Each row below holds a small network's activations on one input, seen along a few directions.
In each table, some parts of the input vary, and every possible input appears once, in random order.
A made-up example of a description, with smaller parts first: values(2) and (point or line(11) or (line(6) and ring(8))).
Shared parts are said once, and a part with two or three values counts as separate values.
(in the rows, 128 means zero)

Other details of the inputs vary at random and push rows far along three fixed directions, the same in every table; ignore that.

Table:
row 1: [103 147 145 180 139 159 113 167 146 121  71 148]
row 2: [101 142 136 196 146 148 120 163 169 112  75 114]
row 3: [113 113 127 105  51 132 123 139 156 103  48  81]
row 4: [115 146  89 163 155 147 149  80 140 116 144 213]
row 5: [123 115 136 182 143 184 124 164 165 120  87 136]
row 6: [133 127  93  84  63 107 135  53 134  89 115 171]
row 7: [137 145  95 170 154 157 132  70 155 118 149 205]
row 8: [159  82 149  77 107 124 117 170 103 162 132  48]
row 9: [154 140 113  66 126  67 131  78 115 132 192  79]
row 10: [112 148 144 192 143 149 117 170 168  99  76 122]
row 11: [126 117 157 138 196 140 138 206  99 165 163 111]
row 12: [136 147 169 158 196 115  99 196  95 162 149  99]
row 13: [123 124 172 141 191 122 123 200  86 174 152 130]
row 14: [142 121  79  86  63 120 143  55 127  93 116 172]
row 15: [147  90 124 108  50 156 116 139 154 100  59  94]
row 16: [141 138 114  52 121  79 137  83 116 143 194  91]
row 17: [117 177 107 158 155 139 128  79 156 102 142 200]
row 18: [101 170  98 160 159 138 144  76 179 106 150 177]
row 19: [156 117 106  48 122  95 150  92  98 133 198 113]
row 20: [107 131 163 199 122 165 129 159 141 112  92 144]
row 21: [101 116 125 183 139 166 133 168 131 136  77 162]
row 22: [110 112 125 106  51 132 123 138 156 106  48  80]
row 23: [121 116 154 140 196 140 138 204 100 170 164 108]
row 24: [117 121 168 144 192 121 124 196  87 181 151 126]
row 25: [130 128  93  79  66 112 143  59 155  75 124 154]
row 26: [141 137 112  56 119  77 125  76  96 156 185 104]
row 27: [122 122  85  88  66 106 139  44 136 102 113 162]
row 28: [125 115 125 120  55 120 116 135 156  93  44  69]
row 29: [141  95 159  71 102  95 117 175  74 160 121  83]
row 30: [ 97 126 145 173 141 160 132 175 157 109  82 148]
row 31: [ 97 126 156 203 124 164 132 153 142 123  91 138]
row 32: [117 124 171 138 195 126 131 204 107 162 161 111]
row 33: [128 144  87  87  66 110 128  41 145  97 110 146]
row 34: [108 121 132 173 142 174 139 178 149 110  85 149]
row 35: [150 115 163 151 189 143 111 195  93 184 158 120]
row 36: [123 100 147 128  35 137 126 128 129 102  63  95]
row 37: [ 99 145 145 177 141 161 125 172 167 112  78 133]
row 38: [132 152 133 123 207 102 140 110  96 159 219 178]
row 39: [133 154 148 147 194 111 146  97 101 155 237 152]
row 40: [149 114 154  88 108  88  97 167  83 153 114  46]
row 41: [113 113 124 108  50 130 112 131 135 117  40  94]
row 42: [135 112 158  70 105 101 119 176 105 154 125  46]
row 43: [131 118  74  83  69 126 153  54 149  85 123 147]
row 44: [ 93 142 138 184 142 158 115 161 148 132  71 142]
row 45: [120 114 129 191 138 176 115 158 145 140  80 152]
row 46: [114 175 106 159 157 138 131  75 156 105 141 197]
row 47: [127  93 117 100  52 147 134 148 138  95  57 104]
row 48: [162 144 119  64 125  68 128  83 114 124 193  85]
row 49: [140 172 129 137 217  93 135 105 126 142 226 131]
row 50: [102 147 147 176 139 161 123 176 167 108  80 135]
row 51: [165  85 152  75 106 125 116 173 102 156 133  53]
row 52: [137 146  99 162 159 163 140  75 175 100 156 187]
row 53: [114  87 109 104  53 145 136 141 140 107  56  95]
row 54: [108  92 121 109  50 125 123 132 127 122  45 111]
row 55: [132  93 155  68 106  99 128 176  96 152 129  61]
row 56: [115 122 134 178 135 168 129 177 129 122  79 172]
row 57: [111 171  95 176 162 126 137  70 180  97 147 164]
row 58: [145 112 151  90 109  88  98 164  83 157 114  43]
row 59: [158 118  85  88  67 136 135  48 164  84 127 143]
row 60: [126 102 148 127  33 137 124 132 129  99  65  98]
row 61: [139 120 114  50 122  79 144  86 107 139 196 108]
row 62: [156 142 121 134 206 123 129 102 104 172 226 166]
row 63: [ 91 123 141 176 143 159 134 172 158 115  82 144]
row 64: [131 144 170 157 200 115 117 199 116 156 155  83]
row 65: [127 116 134 188 137 177 114 161 144 134  80 155]
row 66: [141 146 119 124 206 115 147 114  89 163 221 179]
row 67: [137  95 159  66 105 100 126 180  95 146 130  66]
row 68: [111 123 134 172 140 175 136 182 149 106  87 152]
row 69: [152 125 136  76 105  85 141  74  89 141 204 104]
row 70: [148  88 144  73 101 108 126 176  67 166 123  83]
row 71: [ 97 124 143 180 140 155 126 166 136 128  73 163]
row 72: [133 119 159 142 189 134 129 204  78 176 155 133]
row 73: [162 120  83  94  60 129 123  47 143  96 122 164]
row 74: [115 173  94 178 162 126 122  64 157 103 139 178]
row 75: [150 141 118  53 119  78 125  79  94 147 185 109]
row 76: [147 113 153  89 109  88  98 165  83 155 114  44]
row 77: [163 145 116  66 123  68 113  77  93 134 185  97]
row 78: [113 176 108 155 157 140 141  83 177  92 150 184]
row 79: [142 148  98 167 152 157 130  74 154 112 150 209]
row 80: [143 111 150  90 109  88  99 163  83 160 114  41]
row 81: [135 118  74  88  65 119 146  49 128 101 115 167]
row 82: [126 127 188 165 177 132 128 189  90 169 170 105]
row 83: [144 148  99 167 151 157 128  76 154 111 150 210]
row 84: [ 87 121 137 178 142 158 134 170 159 120  83 141]
row 85: [113 173  92 179 162 126 122  63 158 106 140 177]
row 86: [146 113  77  93  69 135 137  40 166  95 126 134]
row 87: [129 152 144 149 193 110 146  95 102 160 238 150]
row 88: [153 141 123 129 213 130 139 105 125 158 234 147]
Description of these inputs: line(8) and (point or (values(2) and line(5))).
The inputs of row 20 and row 60 match in every part but the line(8) part. If row 29 is changed in the same way as row 20 into row 60, which row does it become?
Answer: row 6
The inputs of row 85 and row 80 match in every part but the line(8) part. If row 54 is changed in the same way as row 85 into row 80, which row does it become?
Answer: row 24
The inputs of row 57 and row 9 match in every part but the line(8) part. If row 86 is changed in the same way as row 57 into row 9, which row does it become?
Answer: row 8
A walk changes only the line(5) part. It starts at row 15 and steps to row 68. List the rest of the walk in order.
Answer: row 25, row 50, row 10
Change only the values(2) part in row 74. List by row number the other rows that result.
Answer: row 2

Table:
row 89: [136 142 154 140 186 116 127 152 125 148 187  97]
row 90: [132 120 143 119 107 112 109 148 104 147 104  89]
row 91: [141 102 134 102 114 134 122 166 120 140 112  94]
row 92: [141  97 145 110 107 139 129 161 120 138 122  89]
row 93: [118 149 111 170 167 150 146  98 139 114 151 217]
row 94: [150 123  90  72  88 114 135  67 141 106 142 129]
row 95: [105 155 109 159  97 130 126  87 163  80  81 157]
row 96: [135 138 149 139 181 116 118 150  93 170 171 128]
row 97: [126 148 156 135 182 107 123 156  99 157 173 122]
row 98: [119 138  97 148 105 152 130  96 180  85  86 154]
row 99: [ 99 124 126 164 111 157 132 145 152 110  69 150]
row 100: [147 138 112 114 159 111 133  82 100 148 195 168]
row 101: [147 107 106  92  86 116 128  87 105 130 129 140]
row 102: [144 129 103  83  97 108 128  86 143 109 132 108]
row 103: [111 146 144 203 190 158 120 159 130 146 124 174]
row 104: [147 114 112  89  87 123 138  87 137 112 144 114]
row 105: [152 132 115 109 160 127 148  89 123 133 211 152]
row 106: [119 165 115 183 174 148 140  90 177 100 161 172]
row 107: [125 119 150 111 106 112 118 158 105 139 106  95]
row 108: [131 139 116  91  87  93 126  83 122 110 128 117]
row 109: [129 107 149 109 105 121 122 164  99 144 107 106]
row 110: [140 129 110  96  87 102 120  79 116 125 127 122]
row 111: [129 150 115 106 164 103 143  87 117 138 198 154]
row 112: [139 136 110  99  88  96 118  77 119 121 126 114]
row 113: [134 128 115  87  85 102 130  87 117 116 130 128]
row 114: [106 115 143 173 115 164 125 174 134 120  61 152]
row 115: [125  98 141 105 108 127 131 167 104 147 109 104]
row 116: [109 116 154 187 125 174 121 189 162 117  66 110]
row 117: [129 144  98 165 176 164 144 104 158 111 155 203]
row 118: [110 132 131 173 127 159 117 164 170 105  61 119]
row 119: [138 137 154 137 184 123 130 154 122 152 187 104]
row 120: [137 147 144 131 195 112 122 156 123 150 176 102]
row 121: [113 153 103 166  98 133 119  81 160  92  78 154]
row 122: [123 103 142 105 108 124 129 164 106 146 109 101]
row 123: [ 98 158 132 187 187 148 136 139 149 126 135 174]
row 124: [143  98 133 101 114 137 124 168 117 141 113  97]
row 125: [113 122 132 170 125 168 120 170 164 112  63 129]
row 126: [144 117 108  93  86 111 124  83 110 129 128 133]
row 127: [135 107 104  82  87 116 144  95 115 123 133 138]
row 128: [140  80 166 125 121 155 126 214 104 157 107  76]
row 129: [ 98 150 103 155 101 133 133  87 171  82  82 152]
row 130: [118 118 143 109 111 112 123 156 115 139 107  86]
row 131: [143 134 142 127 176 126 136 133 122 147 195 121]
row 132: [118 147 150 132 187 107 129 155 108 156 174 113]
row 133: [128 111 150 109 105 118 121 162 101 143 107 102]
What is each input in this table made of?
Answer: line(5) and line(9)
The inputs of row 112 and row 106 match in every part but the line(5) part. If row 110 is changed in the same way as row 112 into row 106, which row does it become?
Answer: row 116
The inputs of row 89 and row 121 match in every part but the line(5) part. If row 104 is changed in the same way as row 89 into row 121, which row does it become?
Answer: row 103
Change only the line(5) part in row 124. List by row number the other rows that result.
Answer: row 100, row 105, row 114, row 115
A walk changes only the line(9) part. It starts at row 120 and steps to row 118. List the rest of the walk in order.
Answer: row 102, row 98, row 125, row 94, row 91, row 124, row 117
Change only the line(9) part in row 113. List by row number the other rows that result.
Answer: row 93, row 95, row 97, row 107, row 108, row 109, row 114, row 133

Table:
row 134: [130 140  76 142  46 146 136  23 155  66  86 208]
row 135: [113 113 138  87 113 111 115 178 107 154  87  96]
row 136: [116 135 121 100 112  94 137 119 116 119 125 105]
row 137: [109 116 167 107 122 113 117 196  92 165  95  86]
row 138: [129 122 126 174 142 169 125 144 127 123 104 179]
row 139: [138 112 106  93 137 126 162 110 135 117 177 136]
row 140: [115 125 134 109 103  92 140 113 117 115 135 107]
row 141: [118 142 148 176 117 158 118 156 166 102  85 108]
row 142: [119 139 148 127 164 111 146 150 102 142 180 115]
row 143: [164 102 123 109 150 141 136 135 101 150 173 154]
row 144: [125 202  99 178 236 130 125  85 179 109 192 192]
row 145: [148 125  82  86  32 113 133  15 142  94 125 126]
row 146: [118 130 124 167  99 145 111 135 125 115  52 158]
row 147: [138 125 121 116 141 113 105 138 115 158 124  94]
row 148: [123 110 143  96 128 130 137 155 109 148 139 121]
row 149: [158  95 128  88  90 142 128 146 154 114 115  74]
row 150: [144 131 131 122 123  99 122  91  92 137 160 154]
row 151: [ 89 118 127 154 110 142 120 193 149 110  27 105]
row 152: [138 151 149 129 153  99 120 113 133 127 176 102]
row 153: [ 94 142 144 170 134 158 139 145 141 123 108 169]
row 154: [116 164 135 176 154 140 115 136 167 107 103 127]
row 155: [136 134 142 140 147 106 120 105 109 153 172 115]
row 156: [132 109 131 186 167 187 132 163 156 140 123 146]
row 157: [148 137 102 102 142 103 113 104  98 143 145 155]
row 158: [126  99 112  79  65 119 145 119 129 101 101  95]
row 159: [138 144 129 130 155 108 117 110 109 157 161 114]
row 160: [151 139 133 113 160 125 128 125 140 126 179 106]
row 161: [109 114 129 155 148 179 149 158 157 124 115 177]
row 162: [111 122 159 111 120 104 129 143 103 148 136 118]
row 163: [146 107 133 119 129 136 122 137 115 152 143  97]
The inputs of row 149 and row 160 match in every part but one. If row 143 is changed in the same way as row 149 into row 160, which row does it become?
Answer: row 138
What is each input in this table made of?
Answer: ring(5) and line(6)
Change only the line(6) part in row 161. List by row number the other rows that result.
Answer: row 135, row 137, row 148, row 153, row 162
A walk changes only the ring(5) part. It starts at row 147 and steps to row 144. List the rest of the walk in order.
Answer: row 151, row 135, row 157
A walk changes only the ring(5) part. It starts at row 159 and steps to row 154. List the rest of the walk in order.
Answer: row 136, row 137, row 146
